A small network was shown many inputs. Here are its activations along a few directions, one row for each input.
In each table, some parts of the input vary, and every possible input appears once, in random order.
A made-up example of a description, with smaller parts first: one of 3 separate values, together with either a single point or one of 9 places around a ring or (one of 4 places along a line, together with one of 8 places around a ring).
Shared parts are said once, and a part with two or three values counts as separate values.

Other details of the inputs vary at random and push rows far along three fixed directions, the same in every table; ignore that.

A family of inputs:
R1: [ -1   9  15  32 -40  15 -10  -3  -7 -15  20  17   4]
R2: [-14 -38   7  13  -7 -27 -11  55  27  15  50 -14  42]
R3: [ -2  -7 -21 -33  32 -17   5   6  -2  12   2  -5 -27]
R4: [ 27  15   3   4 -19 -13  39 -13  28 -18   2  33 -13]
R5: [ 29  20   4  19 -42 -26  64 -13  11 -30 -22  33 -21]
R6: [ -3  -7 -20 -30  37 -15   9  -3  12  19  -8  -1  -9]
R7: [-11 -33  12  -6   3 -47  14  44  31  17  45 -15  22]
R8: [ 10  14  22  20 -36  20  -4 -13   9  -5  18  17  19]
R9: [-36   0  -6  -3  21  45 -75   8 -39  17  -2 -29  21]
R10: [  4  10  43  36 -77  34 -28  -6  -4 -17  30   8  36]
R11: [  6  42  13  11 -41  61 -29 -47 -39 -30 -25  17 -14]
R12: [-46 -15   4 -11  39  24 -59   3 -18  39  -2 -28  39]
R13: [  8  -1 -39 -27  43 -40  47  15   5   3 -38  -9 -21]
R14: [ 10  14  21  18 -40  19  -9  -5  -7 -12  28  12   1]
R15: [ 44 -22  15  29 -21 -17  30   1  13 -28 -15   2 -38]
R16: [-40 -17  11 -27  27  27 -57   9 -26  25   2 -42  37]
R17: [ -2 -28  -6   6  18 -38   5  46  44  21  46   1  26]
R18: [ 48 -14  13  28 -14 -16  22  -3   9 -31   2  13 -55]
R19: [  1  -1 -28 -30  49 -41  44   7  -3   9 -21   0 -39]
R20: [-17  19 -36 -26  40  21   2 -32 -48   4 -81 -25  -9]
R21: [ 33  29   2  18 -30 -19  62 -24  25 -23 -10  38 -21]
R22: [-11 -32   3   6  17 -41  11  37  41  25  46   1  27]
R23: [  8  -4 -23 -45  39 -40  45   4   8   3 -27  -7 -24]
R24: [-37 -12   6 -25  33  29 -60  11 -28  26  19 -34  18]
R25: [-11  27 -30 -41  48  30  -4 -42 -27  11 -67 -10 -22]
R26: [  5  11  16  14 -41  22 -17  -3   2 -15  27  15  -6]
R27: [  7  -7 -30 -44  36 -40  43   2   7   6 -27  -6 -29]
R28: [  1  39  14  10 -51  62 -25 -48 -34 -29 -43   8  -1]
R29: [ 11 -58  28  25  13 -27 -31  37  38  16  51 -18  14]
R30: [  4  13  27  56 -64  39 -34  -7   9 -15  28  25  42]
R31: [  3   9   7  33 -41  17 -10  -2  -7 -16  20  15   6]
R32: [ -9  -1 -14 -25  37 -20  14   7  -6  11  -1 -13 -21]
R33: [ -4 -31  -7   4  13 -38   4  52  27  13  57  -4  10]
R34: [-36  -1  10 -17  28  46 -63 -11 -23  26  -1 -27  36]
R35: [ -6  39 -34 -11  31  38   3 -58 -41  -3 -84  -1 -13]
R36: [ 29  19  -2  22 -40 -25  64 -12  12 -31 -21  31 -18]
Description of these inputs: one of 3 separate values, together with either a single point or one of 11 places along a line.
- List by row number the other rows that have the choice among 3 separate values in common with R33. => R1, R3, R9, R11, R14, R18, R19, R24, R26, R31, R32
- List by row number the other rows that have the choice among 3 separate values in common with R36. => R2, R5, R7, R10, R13, R15, R16, R20, R23, R27, R28

A family of inputs:
R37: [-11 -10   0 -17   9 -12  -3  19  13  13  24  -5  12]
R38: [  8   8   2  -2 -15   4   5  -5   1 -10   3   9  -7]
R39: [  3  21   2  -3 -18   6  15 -12   3  -6   2  16   7]
R40: [ -6 -21  -4   3  10 -18  -2  25  10   9  10 -12  15]
R41: [ -3  21  -2  -4  -8   5   9 -10   6   2  12  19   7]
R42: [-18  -3   0 -12   3 -14   7  14   8  14  20  -1  19]
R43: [ -9 -11  -5  -8   3 -14   0  23   4   6  19  -7   7]
R44: [ 12   2  10   7 -16   1   4  -5  -8 -15   0   4 -23]
R45: [ 16  -5   6  20 -10  -2   6   1  -4 -14  -8  -1 -11]
R46: [  1  28  -2   5 -27   5  23 -11  -3 -12  -5  18   8]
R47: [ 10   1   6   1   1   4  -6  -3  -1  -5  15   5 -21]
R48: [ 20  28 -35 -20  28  -7  51 -42 -22 -16 -86   7 -48]
R49: [  6  10  -2  16 -19  -1  16  -4   3 -11 -13  10   9]
R50: [ 14  -8  10  18  -9  -1   2  -4  -3 -12  -8   0 -15]
R51: [ 7  0 -1  9 -2  2 -1 -5  9 -1  1  9 -1]
R52: [  4 -31   9   1  20 -13 -13  20  10   9  16 -18  -2]
R53: [ -2 -19   4 -13  11 -11  -9  19   7   8  24 -12  -3]
R54: [  4   8   2   2 -21   1   8  -6  -3 -11  -1  10  -8]
R55: [  7   4   3   7 -11   1   7  -5  10  -4  -7   7   8]
R56: [ 15   6   6   9 -17   2   8  -1 -10 -18   0   4 -19]
R57: [ -7 -19   3  -9   7 -15  -6  20   3   8  21 -11  -4]
R58: [ -1 -23 -37 -51  89 -37  25   8  -2  25 -41 -33 -32]
R59: [ 3  8 -2 -3 -5  4 -1 -4  4 -2 12 12 -7]
R60: [-28  15 -24 -42  61  45 -47 -33 -54  19 -52 -31 -19]
R61: [-26   0  17  13 -10  61 -77 -17 -32   8 -13 -23  34]
R62: [ 12  -3   6  18 -15  -1   6  -7  -1 -12 -12   4 -11]
R63: [ 15  -6   7  15   2   4  -5  -6   3  -7   2   4 -16]
R64: [-1 14 -2 -4 -6  4  3 -5  7  0 12 16  0]
R65: [ 2  5 -1  7 -2  2  1 -5 12  2  1 11  7]
R66: [  1  15   1   2 -23   1  14  -8  -1 -10  -3  14  -2]
R67: [-11  -3  -5  -8  -1 -13   6  19   6   6  17  -2  13]
R68: [-10 -11   1  -5  13 -13   1  14  18  18  14  -6  28]
R69: [-30   5  16   9 -16  61 -75 -10 -46   3  -4 -25  24]
R70: [ -3 -26   0   5  13 -18  -5  26   8   9  13 -16   8]
R71: [-14 -10  -3  -6  22 -13  -4  14  20  24  22  -2  27]
R72: [ 16   1  11   2 -10   5   0  -5  -4 -14   5   2 -22]
R73: [  3  17  -2  15 -19  -1  21  -8   3  -8 -12  13  16]
R74: [ 12  -3   3  13  -1   4  -3  -6   6  -4   1   7 -10]
R75: [-12 -19   0  -1   9 -19  -1  19  14  14  10  -8  18]
R76: [  1  12   3  12 -18  -1  16 -11   5  -5 -11  12  13]
- Changing only one part turns R60 into R74. The same change can be made to R64. Which row results? => R65
- What is each input in this table made of? => one of 2 separate values, together with one of 4 places along a line, together with one of 5 places along a line
- Change only the place on the line of 4 in R65. List by row number the other rows that result. => R49, R55, R75
- Change only the choice among 2 separate values in R69. List by row number the other rows that result. => R70
- Change only the place on the line of 4 in R67. List by row number the other rows that result. => R37, R64, R66
